A small network was shown many inputs. Here are its activations along a few directions, one row for each input.
In each table, some parts of the input vary, and every possible input appears once, in random order.
Descriptions start from the smaller parts, as in this example, which fits no table here: one of 2 separate values, together with either a single point or one of 9 places around a ring or (one of 5 places around a ring, together with one of 6 places along a line).
Shared parts are said once, and a part with two or three values counts as separate values.

Other details of the inputs vary at random and push rows far along two fixed directions, the same in every table; ignore that.

A family of inputs:
x1: [-32  33  -1   8 -11   9   1  23  -1  13  19]
x2: [13  2  0 24 14 -3 13  8 -2 -7  3]
x3: [ 24 -28  31 -15  27  15   7 -11  15  19   2]
x4: [ -8   2  13 -15  17  -2  -1   9  12 -12 -14]
x5: [-16  30   3  14 -26 -20  -6  23 -12  -5  15]
x6: [ 35 -34   8  18  29 -12  16  -8  24   0   4]
x7: [  7  -9 -96 -46  -9   0 -43 -56 -26  18 -21]
x8: [ -8 -40 -91 -36 -28  -9 -11 -56 -58  11 -12]
x9: [ 20 -10  23 -15  35 -27  12  -1   6  28   0]
x10: [-11  12  11  13 -35  23 -11  13  -3 -14  18]
x11: [ -1  27   5  19 -38  12  -9   8   4 -12  -2]
x12: [ 20 -27  10  12  43  -4  11 -18  34  10   1]
x13: [ 31 -32  28 -23  20  -5  18   1   0  -8   6]
x14: [-17  35   8  14 -25  20 -14  -1  14  -1  -6]
x15: [-35  23  14  -6 -15  18 -10   6   3 -20  16]
x16: [ 34 -22  12  -9  24 -14  30  18  -4  24  10]
x17: [ -7  24   1  16 -29  -1 -18  22  -1 -18 -15]
x18: [-20  19   1   1 -22  -3  -8  25  -3 -34  -4]
x19: [ 22 -14  10   8  50  -2  19  -9  11  14  -7]
x20: [-52   7  11  16 -22   6   3   2 -12  -4 -13]
Description of these inputs: one of 2 separate values, together with either a single point or one of 4 places along a line or one of 5 places around a ring.
- The inputs of x2 and x19 match in every part but the choice among 2 separate values. If x5 is changed in the same way as x2 into x19, which row does it become? => x9
- Which other rows does x14 become when the choice among 2 separate values takes its other values? List them by row number. => x11

A family of inputs:
x21: [-24  29  28  27   7  -1  18  38   7  -2  26]
x22: [-39   0 -40 -12 -35  -3 -16 -13 -31 -25   1]
x23: [-20   2  -9  32 -13 -13   2   5  -5 -12 -17]
x24: [28  0 28 -5 34 -9  8 21 22 -9 -8]
x25: [-25  15  -1  12   6  27 -10 -10  18 -10   6]
x26: [-33  24 -39 -15 -33   2 -13  -4 -37  22  15]
x27: [-16  25 -11  27  -2 -12   6  10  -2  18  16]
x28: [-26  16   1  -4  -7  -5   3  15 -10   5  29]
x29: [ 63 -51 -76 -90  25 -19 -16 -63 -33  40 -28]
x30: [ -6  -8  81  40  25  -9  38  50  22 -28 -13]
x31: [-36   4 -36 -11 -45   1 -13 -12 -39 -10 -18]
x32: [ 18  23  77  41  27 -16  15  50  45  -7 -18]
x33: [ 98 -81 -16 -39  58 -12  26 -38   1  23  -2]
x34: [  2  17 -55  22 -43   8 -23 -17  -9  -6  12]
x35: [ 65 -45  43 -43  62 -26  22   1  22  11 -15]
x36: [-31   9   9  -3  -4  23 -13 -11  15  -9   9]
x37: [ 38 -20  45   0  -3   4  16  13   4   7  -6]
x38: [-29  12  12  -3 -14  27 -12  -8   8   8 -10]
x39: [ -7   8 -40  -9 -46  15 -25 -13 -18 -20  26]
x40: [-21  19  -3  30   2  16 -13 -16  22   4  -5]
- The inputs of x40 and x36 match in every part but one. If x34 is changed in the same way as x40 into x36, which row does it become? => x39
- What is each input in this table made of? => one of 4 places along a line, together with one of 5 separate values
- Which other rows does x32 become when the place on the line of 4 takes its other values? List them by row number. => x24, x29, x35

A family of inputs:
x41: [-22  20 -31 -45  -3 -15  -7  17 -35  -7  -3]
x42: [ 12   3 -29 -25 -26   9 -18   4 -29 -36  14]
x43: [-34  52   4  41  -8  27 -13  21  17  17  37]
x44: [-18 -18 -50  21 -19   7  -2 -13 -15 -21 -18]
x45: [-35  21  28  -8   7  35   3  10   8 -28   8]
x46: [-39   5 -45 -28 -39  32 -26 -54 -29  11 -13]
x47: [ -4 -24 -68  -7 -20   8   8 -22 -37  20  32]
x48: [-43   6  29  16 -60  24  -1  22 -12 -16 -13]
x49: [ 68 -29  13 -36  10  -7   3 -22  12  31 -28]
x50: [ 15   6 -41  15 -28  -1  -1  -2 -34   5  38]
x51: [ 11  -4  47  25  50 -41  36  40  11   5 -42]
x52: [ 61 -12  21  24  41 -15  18   6  42   1 -30]
x53: [-48  38  17  25 -15   6 -35   5  34 -10  21]
x54: [ 21 -22 -17 -39  10  15 -25 -42   0  39 -23]
x55: [ -2 -38  -8 -25  32  -9   4 -54   8  11   7]
x56: [-23  -2  22  -6 -17  22  10  35  -4 -37   8]
x57: [ 66 -20 -14 -53  31  -1   0 -11  12   1  -3]
x58: [-29  24  34  -7 -23 -17   4  32 -20  13 -29]
x59: [ 29 -14  61   8 -20  -2  10  20  -6  -6 -18]
x60: [ 34 -30  71  20  16 -33  20  20  21 -18  10]
x61: [-19  23 -43  -6  -4 -24   8  12 -40  33  20]
x62: [ 38 -31 -31  -2  59   0  -8 -39  24  24 -30]
x63: [-50  40  10  40 -11  30  12   8   1   5  36]
x64: [ 45   6 -24   2   8  -4  10  -3   9  30  26]
x65: [ 24 -14 -29 -52  37  20 -23 -25   5  10   2]
x66: [  5 -47  69  14  20 -21  33  19  27 -11   5]
x67: [-12  29  -1  60 -33   1 -10  25  -4 -45  -9]
x68: [-10  -5  34  39  38  12  23  -6  28 -11 -27]
x69: [-37  11 -47 -26 -16 -43 -18 -12 -28   6   6]
x70: [ -2  27  18  17 -20 -15 -15  11  35 -16  17]
- What is each input in this table made of? => one of 5 separate values, together with either a single point or one of 5 places around a ring
- The inputs of x62 and x53 match in every part but the choice among 5 separate values. If x68 is changed in the same way as x62 into x53, which row does it become? => x55
- Which other rows does x46 become when the place on the ring of 5 takes its other values? List them by row number. => x48, x49, x54, x59
- Which other rows agree with x61 in the choice among 5 separate values? List them by row number. => x43, x47, x50, x63, x64
- Which other rows agree with x56 in the choice among 5 separate values? List them by row number. => x41, x42, x45, x57, x65
